Each row below holds a small network's activations on one input, seen along a few directions.
Each table varies a few parts of the input and shows all the possible inputs, shuffled.
A made-up example of a description, with smaller parts first: ring(8) and (point or line(9) or (values(3) and line(6))).
Shared parts are said once, and a part with two or three values counts as separate values.
In the rows, zero is written as 128.

Other details of the inputs shift rows strongly along three fixed directions, in all tables alike. That doesn't count.

Table:
x1: [113 172 139 133 137 135 137 159 135 127 149]
x2: [191 106 134 179 102 106 139 193  75 123  76]
x3: [ 98 123  81 139 141 151 163 150  99 115 118]
x4: [113 160  91 104 160 105 145 166  64 115  88]
x5: [124 178 125 117 125  98 121 160 115 125  98]
x6: [ 87  74  78 155 174 119 121 107 101 120 130]
x7: [ 95 121 128 143 176 120 136 134 144 136 162]
x8: [128 119 164 145 131  93 100  89 167 146 180]
x9: [151 114 143 106 120  97 128  85  95 171 128]
x10: [112  79 163 149 105 137 119  81 154 146 166]
x11: [162  94 125  99 128 131 114  91 116 153 118]
x12: [101 165 152 125 139 148 162 166 136 111 164]
x13: [100 143 138 146  93 161 134 162 162 127 153]
x14: [150 164 113 114 122 127 113 146 138 100  90]
x15: [119 110 122 151 107 106  98 103 137 135 114]
x16: [120 141  92 126 174 148 136 160 132 101 103]
x17: [125 119 125 156 108 125 111  94 129 141 121]
x18: [156 164 112 106 123 138 109 141 109 123  68]
x19: [136 110 145 114 129  92 118  92 109 150 147]
x20: [154 166 147 104  85 140 117 157 171 107 124]
x21: [104 132 108 145 119 134 145 145 131 120 109]
x22: [187  80 194 185 132  99 133 164 141 147 190]
x23: [141 137 138 128 129  75  92  96 116 150 105]
x24: [126  96  90 149 203 126 115  94 134 114 121]
x25: [123 104 131 130 109 119 114  94  96 145  85]
x26: [129 129 153 120 139 107 124 100 104 146 124]
x27: [ 92 142  97 157 136 150 131 154 125 115 120]
x28: [ 91 138 125 143 107 156 157 172 163 114 146]
x29: [122  84 171 148  92 135 122  74 158 145 170]
x30: [170 144 150  83  75 157 150 138 143 130 134]
x31: [106 106 110 144 207 100 114  88  77 138 112]
x32: [ 99 140 117 160 187 128 126 127 131 127 164]
x33: [ 91 125  84 140 140 139 153 154 107  95 124]
x34: [101  95  97 150 142 125 136 110 116 113 143]
x35: [138 135 135 122 130  74  89 104 110 154  97]
x36: [133 130 154 124 136 105 126  92 105 144 126]
x37: [157 104 117  95 129 116 104 101 107 133  98]
x38: [111  93  92 136 205 102 126  91  77 154 130]
x39: [116 111 125 132 175 160 127 125 143 106 145]
x40: [110 116 105 144 181 140 102 142 166 102 148]
x41: [135  92 112 121 102 116 125  89  90 161  96]
x42: [130 130 165 136 118  96 104 104 163 145 169]
x43: [113 152 133 113 132 126 156 160 124 114 161]
x44: [225 128 174 143  87 133 142 214 128 113 113]
x45: [135 162 129 110 125  97 136 139 101 142  84]
x46: [145 154 134 122 121 157 122 139 156 113 136]
x47: [166 145 111  85 110 143 143 136  98 126  83]
x48: [170  98 129  98 118 127 116  83 116 153 115]
x49: [130  96 114 131 105 125 137  92 106 148 121]
x50: [159 141 147  82  82 145 135 148 144 114 132]
x51: [142 137 139 124 132  93  96  96  98 166 100]
x52: [145 135  84  99 156 146 140 142  86 117  81]
x53: [115 146 163 119  62 158 151 157 143 124 130]
x54: [129 143 123 131  84 121 142 127 122 128  87]
x55: [ 96 127 109 139 182 122 150 137 121 108 177]
x56: [136 111 169 118 112 126 145 102 148 162 200]
x57: [166 103 127  99 119 113 106  86 114 131 109]
x58: [124  95 146 154  94 106  94  85 163 143 146]
x59: [136 102 118 120  93 123 133 101  97 155 104]
x60: [105 117 108 131 181 128 150 130 106 138 160]
x61: [152 163 151 103  83 140 115 158 176 112 127]
x62: [136  98 150 109 123 150 123 124 173 119 188]
x63: [156 157 161  97  77 153 142 155 177 121 133]
x64: [ 77 132  79 143 149 153 164 180 118  85 139]
x65: [120 157 110 140  93 116 123 143 125 112  88]
x66: [146  98 154 113 116 147 125 108 176 119 193]
x67: [102 132 120 142 121 146 147 137 114 111 113]
x68: [124 109 117 143 109  96  89 101 119 143  88]
x69: [109 148  78 142 131 121 145 145  91 112  58]
x70: [ 89 136 126 142 107 156 155 175 163 116 145]
x71: [138 170 127 111 122  97 141 137  99 136  84]
x72: [138 184 158 107  91 117 157 158 136 132 124]
x73: [140 102 167 118 115 148 117 117 197 140 175]
x74: [117 122 107 148 183 158 113 130 154 109 153]
x75: [137 182 124 113 124 109 123 147  87 140  79]
x76: [131 112 136 147  96 121 103  89 129 153 116]
x77: [106 140 107 126 181 174 145 170 131  86 129]
x78: [164 113 144 110 125 125 108  78 116 131  98]
x79: [122 169 139 133  66 153 141 160 142 122 119]
x80: [119 124 107 150 182 158 115 127 154 107 153]
x81: [125  89 126 126  98 112 118  95 116 142 124]
x82: [ 91 132 115 151 189 122 145 140 139 122 161]
x83: [149 121 124 121 134 115  86 110 145 126 107]
x84: [113 100 124 133 184 158 119 122 142 111 149]
x85: [ 91 105 111 167 141 125 108 126 156 120 150]
x86: [120 104 187 125 129 121 119  94 151 159 183]
x87: [160 148 117 101 118 125 123 130 118 124  67]
x88: [136 143 147 119 118 167 118 153 174 123 154]
x89: [ 97  95  93 156 151 147 154 117 122 123 159]
x90: [148 148 133 103 125 150 133 136 118 108  95]
x91: [106 150 139 112 130 134 156 171 135 116 175]
x92: [116 177 120 137 150 127 138 152 116 120 130]
x93: [143 168 163  93  78 136 170 154 130 141 159]
Each input here is: values(3) and (point or (line(5) and line(6))).
Changing only the values(3) part turns x58 into x42. The same change can be made to x76. Which row results? -> x1
Changing only the values(3) part turns x71 into x63. The same change can be made to x93. Which row results? -> x30
Which other rows does x15 become when the values(3) part takes its other values? List them by row number. -> x23, x61
Which other rows does x57 become when the line(6) part takes its other values? List them by row number. -> x20, x47, x63, x80, x90
Which other rows does x24 become when the line(5) part takes its other values? List them by row number. -> x16, x63, x73, x87

Table:
x94: [146 148 160 109  97 150 120 147 123 122  99]
x95: [110 173 120 149  73 106 130 117  83 132  49]
x96: [123 131  74 131 190 106 120 151 108 102  59]
x97: [ 97 150  61 125 184 105 120 167  82  95 101]
x98: [157  81 171 128 116 114 118  98 172 136 149]
x99: [162 112 101 125  59 123 138 136  79 142  40]
x100: [151  84 181 126 120 127 118  90 166 133 144]
x101: [113 159 157 153  35 120 159 158 147 119 138]
x102: [160 139 138  93  93 109 117 128  76 119  53]
x103: [107 163 167 151  39 132 159 150 143 117 133]
x104: [116 128  85 141 196 141 134 163  71  80  75]
x105: [ 59  98  73 187 182 199 158 166 144 100 154]
x106: [133 163 119  96 112 116 133 151  71 105  85]
x107: [170 142 127  99  95  99 100 143  92 130  50]
x108: [157 100 158 115 122 105  85  71 143 156  85]
x109: [140 128 147 134 123 180 109 125 211 122 202]
x110: [132 166 154  89  72 118 142 166 155 128 153]
x111: [137 101 149 119 125 117  91  82 118 141 110]
x112: [128 133  86  95  69 119 153 120  78 130  66]
x113: [126 145 131 152 160 134 163 186 114 126 179]
x114: [110 191 153 101 118 149 164 179 163 123 156]
x115: [105 101 147 141 171 114 133 113 191 143 225]
x116: [115 187 161 110 119 158 172 184 147 132 159]
x117: [174 167 134 101  74 152 120 163 178 117 143]
x118: [114 188 156 109 118 153 162 192 156 136 158]
x119: [171 162 113 106 128 134 136 145 102  98  64]
x120: [136  61 152 152  78 152 129  95 148 154 146]
x121: [119 117  68 151 230  90 142 125  61 130  99]
x122: [167 175 141 109 108  99 115 136  65 172  69]
x123: [133 168 119  91 104 107 104 134  82 130  71]
x124: [151  85 131 132 165  62  94  61 113 188 130]
x125: [ 71 122  83 154 212 140 165 169 130  81 190]
x126: [ 97 176 160 149  41 134 139 151 158 131 128]
x127: [121 148 105 149 179 113 137 175 102 136 147]
x128: [142  61 124 154 173 109  98  92 113 125 134]
x129: [114  77 174 137 130 136  88  91 188 144 195]
x130: [124  96 161 137 151 143 115  96 175 131 150]
x131: [ 97  69 102 133 130 128 111  30 113 161 125]
x132: [ 64  96  82 143 153 166 165 121 128 105 163]
x133: [155 178 140  85 110 100 136 107  83 152  60]
x134: [177 162 151 103  76 171 137 150 160 106 142]
x135: [ 87 156 124 123 153 151 152 153 134 107 161]
x136: [ 95 115  67 157 231 137 105 141  86  97  82]
x137: [112  87 148 133 151 109  95  62 151 157 179]
x138: [ 67 125  81 169 148 199 159 196 155 102 142]
x139: [157  87 124 142 176 118  84  47 135 142 118]
x140: [177 156 155 105  80 144 145 164 169 107 139]
x141: [165 110 161 138 138  97 119  92  82 171 134]
x142: [143  86 187 122  85 128 117 120 179 131 196]
x143: [111 161 129 150  56  98 131 144 132 131 102]
x144: [ 97 127 118 141 203 133 164 134 129 109 169]
x145: [116  64 121 161 102 144 120 122 175 151 165]
x146: [100 153 134  93  42 167 152 139 156 138 134]
x147: [137 155 152  94  93 120 149 136 109 122 121]
x148: [ 71 114  83 155 209 146 131 185 153  80 173]
x149: [105  60  88 131 125 102 104  49 126 162 134]
x150: [171 167 129 105  98 162 116 126 139 120 107]
x151: [112 149 124 127 162 128 174 165 139 109 168]
x152: [158 137  53 137 181 133 122 135  88  91  80]
x153: [176 107 124 122 133  98  88  88 150 141 114]
x154: [155  88 120 141 174 113  74  54 145 146 119]
x155: [144 125 204 138 107 138 126 113 156 176 210]
x156: [147  69 127 129 142  71  83  54  92 149 133]
x157: [144 117 150 125 151 104 137 100 104 157 132]
x158: [ 87 171 104 119 155 152 141 175 107  91 132]
Describe the family of inputs behind these rows. -> ring(5) and (values(3) or line(10))
Changing only the ring(5) part turns x131 into x146. The same change can be made to x135. Which row results? -> x137
Which other rows does x103 become when the values(3) part takes its other values? List them by row number. -> x120, x132
Which other rows does x105 become when the values(3) part takes its other values? List them by row number. -> x95, x131

Table:
x159: [ 73  92 108 167 163 150 134 117 158 118 182]
x160: [136 202 128  92 123 137 156 194 112 106 102]
x161: [117 101 146 152 184 132 126 123 162 128 204]
x162: [152 150 174  91   9 125 130 116 138 156 105]
x163: [110 173 141 105  55 160 163 178 148 115 128]
x164: [145 104 115 129 187  86  97  72  91 149 106]
x165: [ 85  85 106 175 160 139 132 119 143 121 168]
x166: [ 80  89 104 167 162 142 131 112 145 121 168]
x167: [146 102 176 115  41 117 113  77 151 168 139]
x168: [143 143  98 122 181 178 126 182 163  71 128]
x169: [131  74  81 152 161 161  95  98 148 101 104]
x170: [166 150 107 107 152  84 113 117  56 138  46]
x171: [165 151 106 106 152  85 113 116  56 138  46]
x172: [144 129  95 118  99  92 112  93  57 145  27]
x173: [115 166 101 133 184 138 154 191 108  95 125]
x174: [154 186 157  91  92 131 148 179 127 123 119]
x175: [149 100 177 122  40 115 112  82 151 168 138]
x176: [ 84  96  96 166 162 136 131 118 131 120 148]
x177: [143 126 203 125  99 143 137 147 199 139 225]
x178: [ 84 150  83 150 141 154 162 186 114  93 114]
x179: [143  98 125 135 183  93  99  77 107 149 128]
x180: [162 122 198 105  91 118 116 103 170 160 182]
x181: [ 97 185 107 125  88 165 177 215 124  91 108]
x182: [151  98 139 123 165  89  93  60 114 160 131]
Changing only one part turns x168 into x169. The same change can be made to x170. Which row results? -> x175
Describe the family of inputs behind these rows. -> values(2) and (point or line(11))
Which other rows does x166 become when the line(11) part takes its other values? List them by row number. -> x159, x162, x163, x165, x167, x172, x175, x176, x178, x181

Table:
x183: [ 97 157  83 133 168 111 153 131  66 122  80]
x184: [139 188 169  82  39 178 172 200 159 114 134]
x185: [ 97 173  52 157 191 141 159 197  85  81  93]
x186: [185 169 134  77  47 107 102 107  90 152  29]
x187: [125  56  76 174 215  75  91  47  80 149  81]
x188: [169  71 134 111 111  79  81  40 101 174  97]
x189: [162  93 198 101  47 129 116  85 187 168 186]
x190: [171  76 134 116 113  89  86  33  97 175  96]
x191: [160 129 164 115  69 104 120 110 112 167 109]
x192: [166 218 197  73 150 155 166 243 186 101 201]
x193: [ 95 162 114 131 140 128 155 148  97 117 126]
x194: [132 190  59  98 132 120 128 161  59 105   5]
x195: [ 82  64  90 188 230 165 118 126 170  78 207]
x196: [120  97 137 132 133  82 115  63 104 160 130]
x197: [ 83 178 109 119 135 127 173 191 110  99 121]
x198: [153 159 110  97  93 110 106 117  98 130  49]
x199: [129 138 156 119  86 124 133 148 131 137 127]
x200: [112 159  68 132 168 101 134 170  45 109  40]
x201: [103  95 119 169 165 128 133 131 163 122 185]
x202: [104  78 111 188 193 137 121  99 148 131 198]
x203: [170  92 203 123  57 154 107  85 196 145 181]
x204: [111 205 170 109  53 184 188 243 164 107 167]
x205: [ 59  92  92 180 224 177 131 126 190 103 211]
x206: [108  85 119 161 175 162 118 126 170  96 182]
x207: [169  77 199 117  64 133  94  71 192 158 164]
Describe the family of inputs behind these rows. -> point or (line(4) and line(6))
Which other rows does x203 become when the line(4) part takes its other values? List them by row number. -> x195, x206, x207

Table:
x208: [105  98 175 139 132 113 128  97 187 148 226]
x209: [ 89 130  60 157 233 125 114 116 122 106 130]
x210: [ 46  80  81 157 123 180 147 124 178 117 200]
x211: [145  82 148 130 128  70  85  46 133 167 154]
x212: [168 195 149  72  46  94 134 118  97 163  69]
x213: [153  35 141 140  25 106  95  48 123 189 112]
x214: [ 93 110 133 173 184 142 128 154 182  89 210]
x215: [ 91 110 143 170 194 154 152 165 146 127 233]
x216: [141 132  69 159 177  87 125 140  68 128  85]
x217: [195  51 165 144 133 120  92  49 145 167 158]
x218: [130 162  72 100 168 138 147 173  99  77  58]
x219: [170 177 108  97 126 115 109 156  56 100  22]
x220: [173 180 208 106  41 185 147 215 198 120 184]
x221: [ 98 132  55 146 249 151 109 123 103  96 118]
x222: [184  96 180  97 100  95  60  42 126 167 110]
x223: [ 90 106 103 155 228 112 126 120  76 115 149]
x224: [188  92 169 138  85  60  99  58 110 197 118]
x225: [129  83 141 152 156  76 107  71 117 149 150]
x226: [149 196 139  89  82 114 133 170 124 112  76]
x227: [ 70 139  86 156 202 151 145 151 169 103 218]
x228: [128  86 196 121 125 134  95 103 218 154 209]
x229: [124 216 129  73 108 141 157 178  82 128  97]
x230: [ 82 122  94 137 229 114 129 121  78 119 136]
x231: [ 91 166 117 146  48 162 160 172 117  94  68]
x232: [192 171 131  55  62 126 124 122 121 134  53]
x233: [202 154 148  71  57 111 126 137 108 117  44]
x234: [ 78 129  58 161 131 138 122  82  86 127  48]
x235: [ 86 109  89 158 111 123 115  78  92 128  48]
x236: [148 165  86 112 165 146 150 178  77  73  62]
x237: [146 120 121 143 158  87 142 116  62 161  87]
x238: [ 77 152 130 104  14 188 176 202 170 100 150]
x239: [126  81 168 128 150  83 117  49 122 175 157]
x240: [139  69 145 174  51 116 101  49 124 176  90]
x241: [142 185 197 102  26 142 163 205 191 110 200]
x242: [114 177 128 155 134 167 165 233 172  87 172]
x243: [108 113  56 143 247 158 127 109 113  97 129]
x244: [118 201 201  79  50 166 191 187 184 142 195]
x245: [178 188 144  59  69 116 107 137 112 156  42]
x246: [146 119  86 148 196 112 106 149  89 132  65]
x247: [154  72 206 118 108 154 109  71 213 144 232]
x248: [156 152  70 126 164 142 152 190  92  89  56]
x249: [ 54 125  95 146  81 192 181 214 160  74 168]
x250: [ 96 105 136 155 194 153 123 166 182 101 191]
x251: [142  68 177 139 141  73 110  46 111 174 153]
Describe the family of inputs behind these rows. -> line(4) and (values(2) or line(9))
Changing only the line(4) part turns x236 into x217. The same change can be made to x223. Which row results? -> x215
Changing only the line(4) part turns x213 into x249. The same change can be made to x220. Which row results? -> x219
Which other rows does x234 become when the values(2) part takes its other values? List them by row number. -> x210
List by row number the other rows that have the line(4) part in common with x222. -> x208, x211, x218, x226, x228, x230, x235, x238, x239, x247
